Each row below holds a small network's activations on one record, seen along a few directions.
After each row come some of the record's fields: Met, Mabu, Lom, Guvu.
A field that a record lacks is left out.
The largest differences between rows may come from other fields.
Random noise pushes rows far along 5 fixed directions. That doesn't count. These rows show it; they differ only by the noise:
[  37 -175  355 -124 -256 -161 -265  303  137 -156  -76  185   96  -61
  217  141   66  225  242   31 -146  254   61  -50 -105]
[ 389  217  204  -25  318  455 -313 -464  320  155  -58 -526 -295  329
  302 -176 -344 -588 -352  111  524  474  328 -145  371]
[-209  165  383  155 -182    5  -46  105 -118  217  -50 -288 -313  -26
   66  156   42   74   61   29  263  274  -75  -47 -113]
[ 301  -89  -30  224   -4    2  151  -29   39 -340  122  -74  152  -38
 -333  -42   77   -7  614   -2 -373   94 -110 -221  240]
[  74   81   -1  399    2  -59  131   61 -210  137  272  -80 -182  -65
 -285   -4   35  -36  345  -67  -77 -165  -97  -41   89]
[ 107    0  -23  268    7 -139 -192  263 -187  263  364  278 -208  -36
 -107  -42   20  -16   15  -48   41 -268   81  122   45]
[ -52  223  204  199  -10  150 -108  -13 -109  218   45 -306 -370   75
  -60   12   21 -107 -134   85  400  294  -17  -50   88]

[  32 -127   53 -372 -177  146 -173  -35  259 -368 -429  232  287 -189
  288  125   27   83 -174   49    3  438  139 -246 -268]
Met is l1, Guvu is w1
[ 574   46  155  291  327  146  331 -617  138  314  169 -513   38   54
  312 -105 -614 -496  519 -319 -244 -502  304 -231  116]
Met is l2, Lom is m6, Guvu is w2
[ 167 -109 -627  215  125  -58  135  -19 -156  -10  365  523  188 -278
 -364   35   58  -60   88 -110 -304 -380    5   25  -26]
Met is l1, Guvu is w1
[ 141   31 -319  231  -47   23  537 -412   -5 -373  -34   17  466 -349
 -240  317   -4   30  769 -225 -507  -49  -71 -347 -187]
Met is l1, Guvu is w2
[-255  218 -272  224  109  220  202 -311 -196  242   -9 -150 -159 -234
 -151  108   -9 -200 -370   22  416   85  -19  -19 -216]
Met is l1, Guvu is w2
[ 129 -106 -257  153   56  -14  396 -384  115 -119   -9   55  390 -352
   49  213 -206 -133  535 -234 -439 -234   93 -179 -257]
Met is l1, Guvu is w2
[  90  356 -215  296  402  390  178 -667  -74  530    6 -317 -267 -110
  256  -40 -483 -673 -448 -171  527 -328  334  -79 -168]
Met is l1, Guvu is w2
[ 302  119 -192   94  111  221  393 -622  264  -98  -65 -200  291 -180
  123  285 -309 -313  416 -297 -326   14  187 -328  -56]
Met is l1, Guvu is w1
[-149   -1   53  115 -125 -225 -190  283 -253  596  337  406 -100  -29
  199  228  -34  105 -120 -258   86 -506  251  251 -230]
Met is l1, Mabu is h3, Lom is m6, Guvu is w2
[-107  -92 -381   56   60   -8  -97   74 -182   23    3  448   48 -267
 -132  -91   91  -17 -442   68  197 -148   44  119 -267]
Met is l1, Guvu is w2
[ -60   19 -221 -213  -77    7 -317   50   58   55  -34  475   80 -119
  168  240   73   77 -504    4  197  273  172  122 -236]
Met is l1, Guvu is w1
[ 278  -70 -175 -181  213  137 -257 -202  200  139  -28  365  108 -102
  467  -27 -353 -360 -434 -101   96 -231  419   -7 -157]
Met is l1, Guvu is w1
[ 329 -512  -20 -226   16 -226 -367  338  138 -272   -7  571  314   67
  125 -187   43   83  155  -79 -483 -367  153   78   47]
Met is l1, Mabu is h3, Lom is m2, Guvu is w1
[ 323  112 -508  179  348  123   33 -505   87  252  233  228  112 -103
  121   51 -337 -454 -187 -234   51 -326  379   69  -70]
Met is l1, Guvu is w2
[  45 -108  -45 -211  -20  141   48 -138  100 -388 -475   16  216 -182
  100  -79    5  -28  -81   65  -18  230   -5 -241 -226]
Met is l1, Guvu is w1
[ 206  -19 -287 -145  196  406  144 -524  283 -421 -236 -246  254  -57
 -126  -16  -52 -302  -78  140   -5  547  -15 -300  162]
Met is l1, Guvu is w1
[ 431  -37 -271   75   93  183 -183  132  -90 -192  220  263   16  105
 -354 -263  220  -24 -113  150   91  130  -22  -84  486]
Met is l2, Lom is m5, Guvu is w1
[-325  102 -110   22   98  -93 -213  115  -68  256  237   32 -282  104
  -50   85  -13   12 -461  103  287   17  -61  293   38]
Met is l1, Mabu is h4, Lom is m4, Guvu is w2
[ -22  -86 -179 -390 -258   30 -397  216  102 -394 -157  643  309 -154
   43  297  308  326 -342  139   64  579   87  -88 -182]
Met is l1, Guvu is w1
[-170 -200 -133   16  -78 -210  141  100 -120   58  -70  321  134 -363
   78   81  -36   96   84 -110 -253 -335  -72   71 -433]
Met is l1, Guvu is w1
[-197    1 -463    0   28  114  -52  177 -234 -435   59  165   15   67
 -618 -362  465  143 -524  354  166  215 -332  109  264]
Met is l1, Mabu is h5, Lom is m3, Guvu is w2
[-138  131  -17 -131 -159   71 -239  -43   78  202 -108  391   77 -243
  405  393  -61   26 -491 -131  349  180  392    3 -439]
Met is l1, Guvu is w2
[-221  193 -379  418 -298   74  465   80 -431 -215  -45  211   89 -494
 -677  202  427  291  225 -121   22  -25 -117 -352 -297]
Met is l1, Guvu is w2
[-249  205 -162  317  115  196  315 -237 -404  220 -276 -290 -333 -284
 -178 -274   16 -212 -319  -43  514 -235  -48 -158 -359]
Met is l1, Guvu is w2
[ -89  -29  -16  -89   70   37  192 -150  176 -142  -17 -241  165   -8
   -3   51 -151 -140  232  -16 -169   59 -116   55   15]
Met is l1, Mabu is h1, Lom is m1, Guvu is w2
[  51   20 -122  233  166   75  413 -351  -94  191 -118 -163  -36 -301
  112 -111 -296 -330  170 -263 -102 -530   66 -196 -296]
Met is l1, Guvu is w1
[-166  127   48  152 -110  -80  156   52 -100  192   72  -45  -36   -2
  -63  143  -12  147  112 -124   17 -126   14  -91  -52]
Met is l1, Mabu is h4, Lom is m6, Guvu is w2
[ 188  -84   52 -204   91   73  337 -538  448 -420 -133 -276  378   45
  227  165 -259  -49  632  -52 -517  131    1 -154  119]
Met is l1, Mabu is h2, Lom is m3, Guvu is w2
[-108   63 -468  444  150  -10  346   22 -567  212   75  135 -271 -343
 -495 -360  135 -118 -151 -114  149 -663 -144  -49 -238]
Met is l1, Guvu is w1
[-117  -59   59   65 -142 -311  -46   89  -77   95  145  228  183  -74
  106  215  -19  177  327 -172 -381 -316   43   54 -134]
Met is l1, Mabu is h5, Lom is m2, Guvu is w2
[ 131 -161  -88   65 -145 -143 -240  389 -103 -137  264  481   37  -51
 -254 -102  192  185   61   97  -97   14  -45  100  141]
Met is l2, Lom is m1, Guvu is w2
[-248  213   24  -85   84  265 -118 -108 -126   25 -239 -373 -169  165
  -57 -214  110  -70 -653  242  548  418  -67  -31   78]
Met is l1, Mabu is h5, Lom is m6, Guvu is w2
[ -65  144 -132  -25   33   75   50   -2   34  148  165   50  -95   59
  -71  107    7   43  -69   -7    1    4   13  175   70]
Met is l1, Mabu is h6, Lom is m3, Guvu is w1
[ 160  -24 -400  285   77   58  347 -245 -109 -146   28  225  257 -361
 -211  -11  -67 -125  286 -195 -233 -383   77 -220 -210]
Met is l1, Guvu is w2
[ 260  -67 -264  -62  307  142   15 -185  159  -61   98   48   89  121
   47 -290 -220 -347 -114  -13  -24 -370  105  110  108]
Met is l1, Mabu is h1, Lom is m3, Guvu is w2
[ 190  -62 -428  -25  111  -76  -51  124   31 -186  389  413  200   84
 -335    4   22  -15  103  -51 -315 -200  -77  201  236]
Met is l1, Mabu is h1, Lom is m1, Guvu is w1
[-206  488  247  -29  278  381  -14 -509  124  395 -110 -791 -547  289
  250  161 -326 -366 -491   52  614  465   75   19  214]
Met is l1, Mabu is h2, Lom is m4, Guvu is w1

Here are new rows. What are their fields?
[-134   74  216   12    7  -20   60 -224   73  155  -25 -341  -52   39
  306  284 -212 -110  266 -208  -69  -47   78   43 -146]
Met is l1, Mabu is h3, Lom is m4, Guvu is w2
[ 256  -15  149 -350  168   37 -416 -162  387  338   45  169  141  229
  666  111 -415 -273 -298 -156  149  -48  488  169  -78]
Met is l1, Mabu is h1, Lom is m6, Guvu is w2
[ 502  -52    4   -5  212  138 -175 -288  351  -37   14 -199  141  188
  226  -55 -312 -328   71   65 -126   78  276 -117  280]
Met is l2, Lom is m2, Guvu is w2
[-116   71  -98 -109  215  194 -152 -135   86   54  -56 -262 -140  289
  -82 -184  -25 -112 -586  274  430  359 -110   83  242]
Met is l1, Mabu is h4, Lom is m6, Guvu is w2
[ 651   57 -541   56  301  394  -17 -439  217 -152   83  252  188  -65
  -82 -165 -212 -496 -168 -160    6 -145  504 -326  225]
Met is l1, Guvu is w1
[  69   38   81  260  -61 -115  142  132 -309  282  249  -40 -135  -87
 -150   23    2  134  217 -119  -99 -307  -76  -44  -29]
Met is l2, Lom is m6, Guvu is w1
[-323  111  -29  214  145  -16  350  -77 -246  377   99 -234 -411  -65
  -64 -158 -108  -67 -124  -35  121 -490 -199  170  -64]
Met is l1, Mabu is h2, Lom is m3, Guvu is w1
[ 348  115  142  203  315  249 -140 -265  -47  400   57 -384 -416  197
   98 -360 -299 -479 -320  -38  368 -164  229 -107  246]
Met is l2, Lom is m2, Guvu is w1
[ 348   40 -187  144   67   85  324 -335  137 -274  138 -149  203   24
 -254   21   95 -161  432  -11 -305   43 -100 -102  244]
Met is l2, Lom is m3, Guvu is w2
[ 203  -11  336  283 -139  -41   14  140 -137  126   -4  -74 -136    9
  -66  -54   20   39  458 -105 -149 -115  -31 -217   71]
Met is l2, Lom is m2, Guvu is w1
[-131   38  120  183   28  193  118 -102 -162  -12 -204 -426 -169   77
 -233 -145  128  -94    8   35  203   85 -142 -167   62]
Met is l1, Mabu is h3, Lom is m2, Guvu is w2
[-251  234 -108  115   39  -23  150 -227  -92  121  161 -247  -79   52
  -63  110 -100  -94  -26  -71   18   15 -104  139   77]
Met is l1, Mabu is h5, Lom is m1, Guvu is w2
[  87  208 -155  118   -5  341  -44   27 -101 -281  -67  -77   -7   97
 -608  -89  351   -8 -111  158  303  381  -35 -327  282]
Met is l1, Mabu is h1, Lom is m2, Guvu is w2
[ 345  105  259   72  139  187   34 -263  101   92 -110 -374  -85  145
  125   -5 -123 -339  107  -12   52   82  116 -202  219]
Met is l2, Lom is m2, Guvu is w1
[-527 -193  328  -74 -275 -359  -84  603 -339   91 -271  254 -234 -198
  -23  -68  298  528 -102   74   52 -198 -247   99 -374]
Met is l1, Mabu is h2, Lom is m2, Guvu is w1
[-198  117   -7  128   46  -35  111 -149  -89  145  102 -285 -124   37
  -31  210  -33  -70  129 -140   -6  -25  -59  134  -53]
Met is l1, Mabu is h3, Lom is m4, Guvu is w2
[ -72  -91 -167 -388  -68  139 -331  201  217 -505  -67  220  235  115
 -231   -7  261  129 -327  312  129  649  -97   90  189]
Met is l1, Mabu is h1, Lom is m1, Guvu is w2
[ 376  127   -1  100   70  148 -180  -81   85  207   91  -41  -48  115
  173  -73 -150 -179 -175  -36  186  -65  364 -147  150]
Met is l2, Lom is m6, Guvu is w2
